Each row below is a small network's average activation on inputs in which a field has the value named, seen along a few directions.
Related values have similar rows: they may be neighbours, one step apart, or belong to one group.
In the rows, zero is written as 500.
Strong random noise was added to every row along 23 fixed directions; ignore it. To show where, here is one row again and again, with new noise each time:
[388 550 657 243 640 163 466 393 645 595 393 498 652 456 403 577 279 533 448 545 419 686 647 458 539 448 413 571 511 570 445 648 465 502]
[738 302 550 860 446 694 530 341 499 335 585 674 520 663 619 291 680 362 563 485 379 601 457 539 513 478 362 706 311 741 567 332 658 650]
[620 433 639 695 589 458 612 525 650 431 605 473 588 539 339 464 306 467 594 748 558 480 380 639 520 581 380 568 608 392 451 546 500 365]
[229 548 493 712 493 388 619 619 431 529 383 540 607 558 472 415 608 673 568 558 597 546 445 363 584 461 476 619 482 498 323 566 344 448]
[436 413 431 519 531 588 616 648 469 454 570 455 406 472 570 511 252 507 408 507 638 688 424 601 574 532 499 561 545 423 484 500 447 386]
[453 436 584 578 421 559 515 503 498 516 559 335 459 566 430 467 502 449 654 481 690 501 481 456 563 498 570 731 448 735 423 527 651 448]
[491 522 439 458 520 416 433 215 536 574 443 727 306 360 406 525 718 396 418 575 584 418 351 696 459 447 282 360 263 515 382 498 459 369]
[550 470 536 579 360 462 576 508 433 409 446 344 435 440 537 625 589 392 375 442 627 624 578 586 601 721 491 526 401 305 679 590 382 450]
[547 393 575 492 695 600 436 461 608 551 464 273 425 588 455 570 647 534 551 176 329 614 242 336 387 327 537 490 341 562 532 554 551 656]
[564 406 276 445 571 579 484 586 431 394 549 463 488 341 547 552 494 414 459 522 433 493 399 674 355 537 520 474 439 464 586 478 540 512]
[569 740 501 367 572 539 526 502 353 742 454 585 402 506 534 578 360 535 79 647 575 500 477 574 564 651 454 612 520 499 379 605 512 569]
[432 536 610 490 772 467 604 596 459 654 646 550 661 374 473 564 462 399 545 650 444 806 796 546 447 597 409 699 468 422 630 569 532 430]
[584 529 455 552 468 665 343 386 505 670 493 617 486 515 606 521 547 578 489 516 320 667 615 470 425 636 537 534 461 466 446 479 553 591]
[533 394 433 373 490 393 331 506 588 407 621 359 537 478 449 599 292 483 777 579 600 526 447 351 549 472 471 468 394 471 442 664 527 285]
[248 626 513 471 542 574 425 572 639 490 492 533 445 559 560 537 513 513 513 167 455 657 404 630 601 433 591 565 508 436 392 565 479 507]
[427 446 697 582 526 347 591 538 641 471 573 565 492 545 332 429 520 302 396 441 445 726 436 652 572 608 254 508 374 454 467 469 415 469]
[600 665 407 611 598 627 562 678 491 310 518 625 568 523 634 292 524 416 538 484 421 427 585 618 529 599 447 374 626 400 516 478 737 473]
[528 553 403 415 446 403 441 472 367 580 460 526 664 471 499 630 483 502 412 744 344 575 724 507 541 542 533 597 516 499 529 469 562 628]
[549 521 538 542 489 522 402 585 456 667 535 507 499 463 332 506 638 376 530 547 364 556 559 675 391 732 504 625 457 508 427 432 530 565]
[268 494 426 417 379 368 544 714 477 489 580 456 517 386 483 601 369 442 326 549 344 662 602 616 435 629 436 531 586 521 644 489 578 517]
[428 295 471 496 383 560 358 318 506 514 812 669 402 454 525 601 520 465 449 517 432 407 428 542 493 486 496 272 523 523 429 321 436 457]
[438 424 353 377 376 569 269 451 536 402 556 520 504 594 574 608 366 461 544 503 423 411 423 358 545 379 553 613 548 655 468 614 760 548]
[587 397 602 518 342 429 579 479 556 357 463 383 683 610 483 257 326 625 828 501 640 335 727 375 620 456 712 503 747 659 400 328 417 470]
[528 522 555 491 459 588 473 467 359 633 789 564 576 655 475 587 466 494 350 569 398 518 582 529 670 520 572 647 559 595 408 287 491 642]
[426 406 771 445 596 441 385 387 569 718 683 427 478 442 461 791 422 412 447 585 465 668 467 530 540 393 585 466 423 530 482 565 474 602]


Field RAGIK:
reda: [543 364 484 419 439 417 393 329 433 464 415 564 595 530 315 531 675 294 628 669 527 343 622 421 564 401 522 620 484 585 468 488 616 539]
zitin: [469 415 527 432 490 219 499 322 549 344 282 581 642 357 462 321 610 454 489 406 482 512 679 556 398 703 448 428 445 572 451 499 421 472]
mip: [672 348 764 784 448 576 563 509 507 490 546 509 389 531 650 401 374 509 430 524 682 516 398 414 510 663 476 426 483 523 496 579 396 501]
pof: [609 433 746 631 533 347 549 393 530 499 338 373 652 505 490 506 341 610 519 648 524 496 542 546 515 478 676 625 641 645 470 507 507 642]
nereg: [529 434 464 506 560 598 281 554 528 468 453 510 488 557 607 424 444 512 837 478 509 512 651 236 571 442 575 323 603 453 372 555 788 387]
bibuk: [632 609 634 412 527 539 371 692 486 630 118 424 405 597 359 417 577 331 532 388 484 471 594 459 477 643 596 475 624 327 418 616 587 607]
vub: [464 515 582 399 572 468 436 366 585 679 380 582 320 466 473 493 335 597 374 386 533 715 571 602 481 631 414 529 565 471 390 497 484 340]
kes: [351 484 638 617 402 768 411 580 432 587 660 665 416 511 580 534 706 199 427 547 732 358 426 462 544 551 635 584 417 522 452 625 557 612]
pubo: [557 583 565 565 260 524 604 475 519 530 560 550 270 592 445 471 448 525 440 469 573 418 485 685 527 515 382 608 580 585 642 357 428 414]
bogi: [459 399 280 551 517 523 577 569 343 391 512 489 619 299 713 301 484 624 556 578 516 574 487 662 319 396 663 503 352 902 442 246 574 625]
sur: [578 468 511 326 347 371 552 475 371 411 360 550 565 627 432 292 642 528 507 207 494 352 718 357 591 510 566 439 561 463 528 264 79 568]
ber: [458 750 720 542 461 333 548 610 648 562 622 337 574 451 310 525 708 536 584 353 389 418 553 604 444 658 517 231 512 310 564 435 368 483]
poteg: [366 621 648 720 317 599 554 534 572 551 554 302 628 591 478 631 690 481 466 558 469 449 465 448 525 548 679 589 489 495 575 595 611 730]
vukap: [563 424 388 577 420 567 407 606 377 342 392 402 390 444 584 555 314 371 572 579 600 563 557 874 670 534 657 598 646 534 435 433 807 422]
mola: [612 579 513 551 620 531 348 663 389 619 469 496 488 387 611 521 501 377 701 746 635 500 498 445 398 497 508 580 265 606 519 740 682 492]
A value of RAGIK combines one of 5 hidden first parts with one of 3 second parts; all combinations occur once.
- Changing only the second part turns mola into pubo. bogi has the same second part as mola; what does that change turn bogi into? => zitin
- Changing only the second part turns mip into poteg. ber has the same second part as mip; what does that change turn ber into? => reda

Field LIZI:
pezov: [688 400 518 371 689 538 535 582 461 529 460 565 542 503 438 431 304 344 597 668 451 543 671 537 471 412 479 640 652 527 573 464 626 520]
liv: [580 491 481 490 642 400 438 417 393 308 459 529 564 463 604 470 396 577 494 471 706 296 430 604 662 522 607 470 589 513 277 562 449 386]
basob: [489 424 588 498 607 513 609 341 472 564 540 454 457 518 623 540 512 572 301 468 512 652 539 305 597 396 449 226 442 509 514 425 546 540]
tig: [534 687 345 358 230 597 573 564 568 459 546 426 567 666 431 474 352 590 281 503 549 322 384 410 510 667 532 609 559 384 509 533 344 560]
vilo: [223 360 421 398 416 454 545 610 450 412 535 461 533 535 537 535 359 536 446 397 521 538 534 358 582 428 579 538 655 530 503 490 438 483]
doko: [549 343 344 457 576 647 518 249 482 587 459 562 500 464 506 617 524 553 502 664 496 586 497 423 463 282 521 550 432 429 539 418 479 511]
soval: [561 421 541 685 429 606 500 368 690 521 427 585 397 540 468 359 572 561 576 498 424 516 398 455 341 515 385 404 494 495 492 454 555 477]
mita: [515 454 297 275 530 558 651 433 433 339 402 610 633 629 550 256 491 488 341 277 322 586 811 363 557 474 435 532 640 548 587 253 584 573]
borob: [476 560 486 551 457 383 419 524 417 406 647 619 559 497 577 551 514 563 669 539 508 325 562 506 619 413 517 446 582 492 497 487 402 403]
migo: [417 395 443 556 106 439 549 467 512 513 331 454 444 578 331 539 542 475 466 619 508 477 506 546 568 482 540 659 575 542 521 376 427 597]
goz: [510 532 491 676 589 500 477 400 452 438 444 519 464 407 699 547 533 711 473 388 494 590 466 637 484 569 532 513 492 479 497 559 478 432]
veg: [506 420 680 467 515 338 361 474 517 553 636 408 444 650 364 550 451 591 558 263 471 598 483 380 672 614 426 440 500 451 344 454 322 350]
fasoz: [470 353 625 576 550 685 399 488 590 558 558 525 419 487 470 462 600 306 605 435 510 440 399 524 364 490 564 555 484 647 463 539 679 571]
LIZI is arranged as a line.
- List every value one step from vilo, in the order listed. => pezov, mita
- List every value one step from soval, in the order listed. => liv, doko
- List every value one step from fasoz, in the order listed. => basob, veg
- List every value one step from migo, in the order listed. => borob
